Each row below is a small network's average activation on inputs in which a field has the value named, seen along a few directions.
Related values have similar rows: they may be neighbours, one step apart, or belong to one group.
In the rows, 500 means zero.
Random noise pushes rows far along 14 fixed directions. That doesn't count. These rows show it; they differ only by the noise:
[398 157 455 510 383 361 257 878 398 578 440 585 781 568 463 392 427 462
 457 328 434 601 521 484 722 421 589]
[485 484 416 871 461 494 360 389 499 622 846 464 429 355 469 409 774 703
 573 345 426 570 330 490 710 447 713]
[648 383 351 492 605 210 515 737 239 499 428 615 625 691 359 516 633 138
 682 562 632 422 362 665 549 646 516]
[585 773 403 567 378 585 371 466 654 354 479 421 494 312 606 493 407 699
 614 635 492 587 565 499 418 537 545]
[206 652 409 568 446 526 545 529 396 429 816 518 632 651 708 700 518 564
 705 609 586 449  76 364 584 590 742]
[459 252 335 486 527 546 572 529 488 505 575 477 612 442 347 443 546 432
 578 582 594 496 359 437 491 618 419]
[581 683 408 515 578 469 725 548 334 502 402 530 489 590 435 523 625 413
 798 870 637 501 211 523 354 582 572]
[285 321 619 791 635 467 476 638 301 509 584 487 340 562 303 507 220 562
 360 340 417 512 418 423 859 479 634]
[456 395 336 539 431 450 496 857 573 560 600 636 666 565 580 336 351 470
 606 221 427 635 447 530 529 501 412]
[378 385 774 323 573 705 795 341 393 557 224 600 348 655 375 433 472 359
 494 501 596 363 640 309 608 375 446]
[642 438 286 755 623 300 616 754 441 600 451 532 377 288 247 267 366 589
 557 472 457 694 391 627 434 662 270]
[677 388 397 487 189 514 587 650 610 380  94 545 755 496 523 314 217 459
 575 641 670 718 796 699 312 287 444]
[259 352 344 418 620 420 820 488 331 420 718 662 571 684 569 508 418 402
 632 387 510 287 272 420 502 619 340]
[425 546 434 811 475 605 442 287 492 593 449 364 430 585 505 570 635 276
 630 747 806 668 686 596 475 239 455]
[279 658 325 628 540 445 330 421 540 399 677 363 445 328 655 624 326 681
 444 540 457 537 537 445 455 619 280]
[533 665 400 426 427 381 217 656 579 630 442 543 548 301 608 428 674 573
 584 419 469 610 568 445 495 634 360]


KEPA, 12 values:
div: [432 623 573 716 364 824 506 588 655 448 644 451 468 737 583 582 330 500
 661 628 633 574 372 503 578 252 925]
sazu: [469 433 484 247 563 263 631 738 387 557 441 624 625 514 347 690 464 282
 415 596 701 523 255 504 395 876 386]
mevov: [575 241 407 544 667 411 520 650 380 423 606 421 523 533 245 540 431 422
 460 635 509 404 247 586 508 651 561]
vasos: [469 315 666 271 478 571 516 171 561 381 418 245 482 313 403 683 431 651
  70 629 541 384 561 409 421 676 407]
danog: [625 530 558 312 406 580 715 387 629 542 472 662 530 550 622 453 595 474
 515 362 529 482 572 564 357 460 461]
pev: [164 338 442 692 661 592 255 362 498 739 552 229 390 450 432 648 620 392
 309 719 673 687 610 363 508 395 209]
pul: [270 236 230 599 476 567 583 550 549 558 666 398 655 294 398 434 425 689
 570 773 612 621 240 398 327 536 349]
tuka: [545 691 640 583 561 508 323 419 478 447 522 755 314 404 452 414 648 574
 772 360 462 376 593 348 808 421 847]
pur: [673 594 449 652 467 389 554 599 479 414 555 631 458 310 454 339 409 843
 608 452 317 521 282 566 572 513 779]
nule: [213 439 447 728 488 524 568 540 458 505 618 413 487 517 576 552 294 650
 443 579 541 641 360 438 497 472 443]
vuf: [309 224 597 546 507 582 820 447 438 585 529 550 493 638 412 476 349 413
 394 406 589 495 434 488 516 388 433]
bese: [716 498 567 333 596 469 541 587 487 520 392 518 561 513 355 516 569 409
 507 644 346 454 427 572 353 557 653]
The values of KEPA form a star with 3 arms.
Name the neighbours of pur, in listed order.
Answer: danog, vuf
Name the neighbours of nule, in listed order.
Answer: pev
Name the neighbours of div, in listed order.
Answer: mevov
Name the neighbours of bese, in listed order.
Answer: sazu

ZUZE, 11 values:
fonum: [429 516 458 153 529 590 426 549 642 284 363 688 503 439 553 454 219 471
 624 421 427 329 790 346 460 590 303]
ris: [497 445 506 440 473 443 347 351 536 474 500 501 494 234 423 559 556 519
 372 417 557 457 646 426 572 705 372]
bipot: [337 366 689 773 545 773 415 407 473 624 645 166 459 548 383 640 535 594
 247 640 436 677 391 397 672 270 754]
piru: [378 498 575 615 601 604 728 394 400 586 460 407 325 606 441 510 425 512
 420 583 542 537 409 456 468 445 384]
fom: [427 545 328 334 527 400 236 486 543 416 574 487 629 289 554 650 570 396
 551 494 637 455 560 403 509 842 295]
fikid: [494 758 468 342 671 585 410 726 583 380 431 552 446 729 762 472 223 502
 607 508 172 437 624 489 347 296 434]
lek: [532 599 681 370 565 699 517 617 581 457 339 441 390 572 505 467 349 566
 448 590 356 486 567 407 469 385 520]
fof: [480 172 399 527 664 424 643 260 400 469 659 325 522 561 296 623 597 315
 346 699 611 339 387 616 382 567 417]
bonu: [558 765 874 505 733 724 668 308 487 654 307 243  56 693 346 716 545 239
 283 668 695 492 547 497 503 503 446]
denet: [386 646 532 327 478 613 383 479 487 448 254 296 528 404 503 696 443 525
 448 938 630 582 492 358 354 639 355]
rovuf: [596 409 509 474 191 344 627 273 625 412 847 612 766 551 759 486 621 618
 342  36 375 395 534 711 482 413 698]
The values of ZUZE form a ring.
A walk along ZUZE starts at lek and steps to its neighbour bonu. Put fikid, fof, denet, rovuf in the order it reaches them.
Answer: denet, rovuf, fof, fikid
Name the neighbours of fom, in listed order.
Answer: ris, bipot
